A small network was shown many inputs. Here are its activations along a few directions, one row for each input.
In each table, some parts of the input vary, and every possible input appears once, in random order.
A made-up example of a description, with smaller parts first: one of 2 separate values, together with either a single point or one of 9 places along a line or (one of 5 places around a ring, together with one of 6 places along a line).
Shared parts are said once, and a part with two or three values counts as separate values.

Other details of the inputs shift rows strongly along two fixed directions, in all tables alike. That doesn't count.

Table:
R1: [  7   1   1  18  14 -19 -43   3   1 -33 -38 -24 -27  13]
R2: [  3 -20 -15 -15 -17  42  -6 -26  17   9  42  21  29  14]
R3: [-20  16  10 -10 -11 -38  31  27 -46  40 -13   0 -34 -34]
R4: [  1 -25 -14   1  12  35 -15 -22   2  -2  35  26  11  19]
R5: [ -2  21   1  24  11 -18 -30  12  -6   3 -30 -28 -22  -4]
R6: [ -6 -12 -23  17  14  54  -7  -9  12  11  36   8  32  15]
R7: [-21  35  18 -36 -14 -27  17  22 -50  49  18 -19 -27 -58]
R8: [ 25 -12  -3  19  14 -17 -16  -1  20 -63 -53 -15 -22   9]
R9: [-11  33  10  16  -2 -36 -12  26 -19  29 -53 -30 -30 -15]
R10: [ 30  -7  13  10  11 -36 -13 -20  22 -64 -46   9 -15  12]
R11: [ -4   1   3   5  -7 -24 -13   5 -13  11 -30   6 -31   3]
R12: [ 41 -10   4  -7  23 -17 -22 -28  16 -56 -18   1  -1  12]
R13: [ 29 -28   9   8 -13  40  20  21  30  -5  60  32  17   8]
R14: [-26   6  -4   1  -2  24  25   3   3  51  27   4  39  11]
R15: [  6 -27  -3  -5   5  14  26 -23  13 -13  28  27  30  15]
R16: [ 18   9   8  27  12 -16 -30 -11  36 -38 -58 -10  -3  24]
R17: [-19  -8 -16  -8 -22  28  32   6 -17  25  53  11  -8 -25]
R18: [ 29  -3  15   2  22 -32 -15 -15  27 -63 -44 -22   3  16]
R19: [-22  -4  -1 -12 -33  21  49   3  -6  26  35  26  13 -16]
R20: [ 19 -27   7   9 -19  43  -5  19  34  13  54  35  18  23]
R21: [ 34 -14  -2  17  21 -27 -32 -17  13 -67 -29  -3 -32   3]
R22: [ 33  -8   8   4   4 -13 -62 -30  23 -50 -25 -12 -20   4]
R23: [-43  58  31 -27 -13 -67  38  54 -62  59 -35 -30 -26 -46]
R24: [ -5  -1  -6 -30 -20  23  31  -5 -15  29  50   9  21 -20]
R25: [ 23  -3   3  -1  18  -3 -41 -17  17 -38 -29 -15   9  29]
R26: [ 11   4  10  -1 -19 -28   1   2  -3 -17 -31 -11 -37 -25]
R27: [-33  -4   0 -14  -7  22  25   5  -8  43  28   8  33  17]
R28: [-11 -22 -19   4  10  52  -8  -7   3   2  38  12  27  22]
R29: [-18   4  -5  -1   3  19  48   7   0  35  32   1  41  -6]
R30: [-17  11 -12  -4   3  33  12   5  -8  49  32   1  37   5]
R31: [ -7 -31 -25  11 -21  47  -7 -16  13   2  44  21   4  11]
R32: [  3  27  13  12   8 -30  11  11   6 -13 -42 -17  -6 -10]
R33: [-13 -26 -15   5 -10  33  14 -15  18   6  24  46  21  32]
R34: [-29  -6 -20   0   1  31  36  21 -23  22  43   2   4 -10]
R35: [-27 -13 -14  -4 -38  33  21   5  -8  47  28  21  -5  -6]
R36: [  1  35   4 -13  13 -19  12  17 -20  22  -7 -27  10 -24]
R37: [  9 -26 -14  -3  19  32   8 -20   3 -20  40  24  10   4]
R38: [ 21  13  -3  26  25 -22 -21   4  10 -42 -37 -30 -24 -10]
R39: [ 11 -17  -7  23   4  -1 -29  -3  18 -36 -43  -6 -13  25]
R40: [  8  15   5  -9  23 -25 -17  12 -15 -25 -22 -28 -14 -17]
R41: [ 25 -16  -1  22  15 -21 -52 -20  12 -48 -32  -1 -31  19]
R42: [-52  59  32 -25 -19 -59  17  50 -59  75 -37 -26 -26 -28]
R43: [  0 -18 -25  28   5  43  29   0  21  -9  11  10  14   7]
R44: [-43  59  33 -34 -43 -66  10  38 -53  80 -30 -16 -37 -46]
R45: [ 37   7  -1  19  39 -13 -34 -12  24 -61 -34 -27  -6  -3]
R46: [ 16  11  23 -17 -11 -43  -1 -11   5 -18 -23 -16 -10 -19]
R47: [ -2 -26  -4  -4  -1  18   4 -25  17   5  23  29  28  31]
R48: [-21  28  24 -30 -27 -39   0   6 -18  48  -7 -13 -10 -20]
R49: [  3 -19 -19 -10  12  43  22  -8   8 -11  38   9  39  14]
R50: [  6 -20 -11  -9   6  27  -9 -25   6   3  30  26  26  26]
Description of these inputs: one of 2 separate values, together with either a single point or (one of 4 places along a line, together with one of 6 places around a ring).
The inputs of R2 and R24 match in every part but the choice among 2 separate values. If R4 is changed in the same way as R2 into R24, which row does it become? -> R37
Which other rows does R26 become when the place on the line of 4 takes its other values? List them by row number. -> R3, R8, R43
Which other rows does R23 become when the choice among 2 separate values takes its other values? List them by row number. -> R42
Which other rows does R4 become when the place on the ring of 6 takes its other values? List them by row number. -> R11, R33, R41, R47, R50

Table:
R51: [  3  12  15 -28 -15 -18   3 -13 -10  25   5   3   5 -16]
R52: [-17 -14 -21   6  14  46  -1 -10  -7  31  53  19  33  20]
R53: [ 12  24  15  12  46 -29   3  26  -1 -26 -46 -30   0  -1]
R54: [ 12   4  15 -15 -12 -20 -17  12 -16  -6   0 -14 -31 -18]
R55: [ -5 -17 -13   2   4  47 -13  -3   7  11  33   1  32  26]
R56: [  0  -5 -12  18  23  46  38  18  13  -9  21  -6  45  15]
R57: [-50  32  -7 -13 -25   4  43  20 -34  97  13   3  15 -12]
R58: [  3 -14 -14   0  17  26  60   3   1  -1  60  26  38  -8]
R59: [-19  27  18 -23 -34 -31  15  43 -50  38  -4  -6 -41 -43]
R60: [ 32 -55 -16   4  -6  64 -14 -57  72 -63  42  41  53  42]
R61: [-19 -11 -25  15  -6  61   5   2  11  26  52   3  20   7]
R62: [ 53 -11   4   7   6 -18 -46 -30  27 -61 -27  -9 -33  -7]
R63: [ 13  14  12 -25  -8 -23 -13  -7 -15  18   4  -7 -11 -29]
R64: [  7 -19  -4 -14 -13  32  -1 -17  18  -1  51  13  22  -2]
R65: [  1 -33 -15   0 -10  37  15   2   3 -11  36  39  -8   5]
R66: [  0 -11 -22   7   7  45 -11 -18  12  20  30   5  31  13]
R67: [ -7 -41  -7   1 -15  25  26  -5  12  -5  26  40   2  13]
R68: [ 27 -11 -20  39   9  12 -35 -14  30 -45 -38  -4 -17  13]
R69: [  1 -29   0 -24  -3  24   6 -17   8   1  37  33  28  20]
R70: [  1  20   0  24  -5 -18 -30  16   7 -14 -42 -25 -30  -9]
R71: [  9 -24 -20   6 -21  40  18 -12  10  -5  34  33  -4  -9]
R72: [-25 -27 -31  20   0  58  15  16  -4  20  35  29   9  19]
R73: [-26  22  -1  -9  -6  12  -6  14 -14  50  22 -18  14 -12]
R74: [-26  28  24 -39 -13 -34  19   7 -50  62  23  10  -2 -27]
R75: [ 13  -5  23  -1 -19 -39 -10   4   3 -29 -41  -6 -33  -6]
R76: [ 28  22  11  -6  13 -31  29   8   1 -17 -16 -18   3 -33]
R77: [  3  23  15   1  21 -38 -40 -11  -6  -3 -40 -13  -3  13]
R78: [-35  14  16 -38 -25 -24  39  22 -37  60  16  16  -7 -13]
R79: [-26   5  -3  20   0 -13   6  11 -17  27 -16   7 -11   2]
R80: [  6 -35 -26  29  12  41  -5 -38  44 -31   8  33  34  59]
R81: [ 31  -5  -4  32  33 -14 -60 -19  17 -53 -34 -16 -26  20]
R82: [-35  21  21 -17 -41 -29  37  27 -29  54   5  -2 -24 -42]
R83: [ 35   5   2  14  20 -16 -57 -35  37 -44 -55 -14   9  26]
R84: [  5  13  12  -4  25 -27 -46   8  -8  -3 -32 -24 -14   8]
R85: [-20 -25 -52 -16  15  32  49 -34 -19 -41  31  -9  27 -18]
R86: [ -3   0 -23  19  22  54  54   5  12  19  31   3  49  -1]
R87: [ 28  -1  10   9  16 -14 -58 -19  32 -53 -51 -19  10  39]
R88: [ -4 -30  -8 -24  -1  37  11  -6  -3  17  65  30  21   9]
R89: [ 13  15  25 -13 -20 -44 -11 -11  18 -22 -36  -9 -18  -5]
R90: [ -2  24  10   8  -6 -31 -23  -2  20  -8 -52 -23  -6  13]
R91: [ 12  -1  21   5  -5 -50 -10  -9  -4 -26 -37   7 -38 -10]
R92: [ 19   9  30 -27  -8 -40 -27  -7  -1 -20 -28 -13  -8   0]
R93: [-50  17   7   0 -10 -20  25  42 -44  70 -12  -3 -19 -12]
R94: [ 35   0  -2  36  55  -4  -7  -9  29 -64 -31 -11  17  20]
R95: [-15  -5 -11   1  -4  41  -6 -15  25  14  22   8  44  23]
R96: [  4   9   2  26  -2 -29 -19  -1   8  -5 -59 -16 -23   0]
R97: [ 23 -36 -37  33  14  63 -23 -31  43 -29  23  11  18  30]
R98: [ 24   8  25 -24  -3 -35 -34  -1  -7 -19 -16 -20 -20 -10]
R99: [ 11 -20 -10  -4  20  23  46  11  11 -21  40  19  32   2]
R100: [  2  -8 -12  -2  -1  35  59   9  20  -1  57   9  43 -14]
R101: [-20 -37 -59  12  42  80  36 -52   7 -61  19  -5  45  16]
R102: [  3  14  -2  28  13 -29 -32  11 -12 -15 -41 -10 -36  -1]
R103: [ 40  12   7  31  40  -7 -14  -2  48 -72 -50 -36  15  10]
R104: [ -1 -27 -16  -4  -3  39  18 -12  -8  13  70  33   3  -2]
R105: [-42  35   8 -15   3 -21   4  48 -61  78   7 -24 -30 -26]
R106: [-18  33  25 -38  -7 -46   4  17 -59  58  21  -6 -21 -42]
R107: [ 33  16  22  -8  14 -38  14  20   3 -44 -27 -27  -2 -18]
R108: [ -6 -20 -20  15   0  53  -7   5   6   7  34   1  13  21]
R109: [ -4  11   8  25  -8 -27 -21   7  16 -12 -53 -22 -20   1]
R110: [  1  15  13   4  -3 -31 -23   5   8 -10 -55 -22  -7  25]
R111: [  5   8  21 -14  -7 -44   1 -14  -6  -4 -20  10 -17   0]
R112: [-30  17  19 -37 -39 -18  40  23 -34  57  15   6  -1 -14]
R113: [-43  32  14 -27   2 -14   7  26 -44  75   3  -6   9  -3]
R114: [  0 -21 -14   5 -27  40  15  -3  17 -12  38  27  -2  -9]
R115: [ 28 -11  -5  34   8  -4 -50   2  25 -63 -52 -17 -25  25]
R116: [  8   7  18 -19   2 -31 -14  13 -24   4  -2  -9 -43 -20]
R117: [  4 -22  -9  -9 -23  23  27 -28  22   5  24  32  21  12]
R118: [-27  19  14 -16 -35 -30  39  19 -37  61   0   4 -27 -43]
R119: [ -1   3   9  21  -5 -26 -21  14   4 -14 -56 -21 -21  12]
R120: [-50  23   4 -17 -10 -10  28  30 -35  74   1   4   5   4]
R121: [ 21  14  17  -7 -10 -31 -29   0   3 -21 -12 -22 -37 -26]
R122: [ 17   7  12   4  -2 -40 -20   0 -14 -29 -26   5 -48 -20]
The inputs of R66 and R63 match in every part but one. If R94 is changed in the same way as R66 into R63, which row does it become? -> R58
Describe the family of inputs behind these rows. -> one of 2 separate values, together with either a single point or (one of 5 places around a ring, together with either a single point or one of 6 places around a ring)
Which other rows does R102 become when the place on the ring of 6 takes its other values? List them by row number. -> R52, R77, R79, R80, R81
Which other rows does R113 become when the choice among 2 separate values takes its other values? List them by row number. -> R69
Which other rows does R78 become when the place on the ring of 6 takes its other values? List them by row number. -> R65, R67, R69, R88, R116

Table:
R123: [ 19   7  19   9 -12 -42 -37  10  -2 -33 -48 -13 -56 -14]
R124: [ 11 -51 -39  28  -1  61  17 -23  33 -45  41  30  14   9]
R125: [ 15  29  21 -10  11 -51 -55 -18  10 -13 -55 -34 -16   8]
R126: [-40   9  -9   9 -16  17  15  34 -26  64  15  -3  -2  -2]
R127: [ 10 -38 -23  27   4  59 -24 -33  43 -23  21  34  29  60]
R128: [ 12  19  10   3  42 -43 -24  17 -11 -34 -63 -39  -5 -11]
R129: [  9 -37 -44  44  17  66   2 -22  36 -40  10  13  31  32]
R130: [ 40  27  35 -15  10 -61 -29  -8  -1 -41 -31 -30 -25 -21]
R131: [ 23  42  25 -10  24 -46 -32   8  -2 -15 -47 -41  -3  -7]
R132: [ 12 -43  -8  18 -11  36  43 -28  67 -41   7  41  43  42]
R133: [-32   4   5 -25 -32   4  21  16 -38  71  41  28 -14 -19]
R134: [-32  11   6 -48 -31   1  30   7 -45  74  51  13   5 -26]
R135: [-47  22   0 -32  -6   0  71  38 -65  75  58   1   0 -50]
Describe the family of inputs behind these rows. -> either a single point or (one of 2 separate values, together with one of 6 places around a ring)
Start at R123 and move only the place on the ring of 6, one step at a time. The first step leads to R124. Which rows follow, in order? -> R135, R130, R134, R133
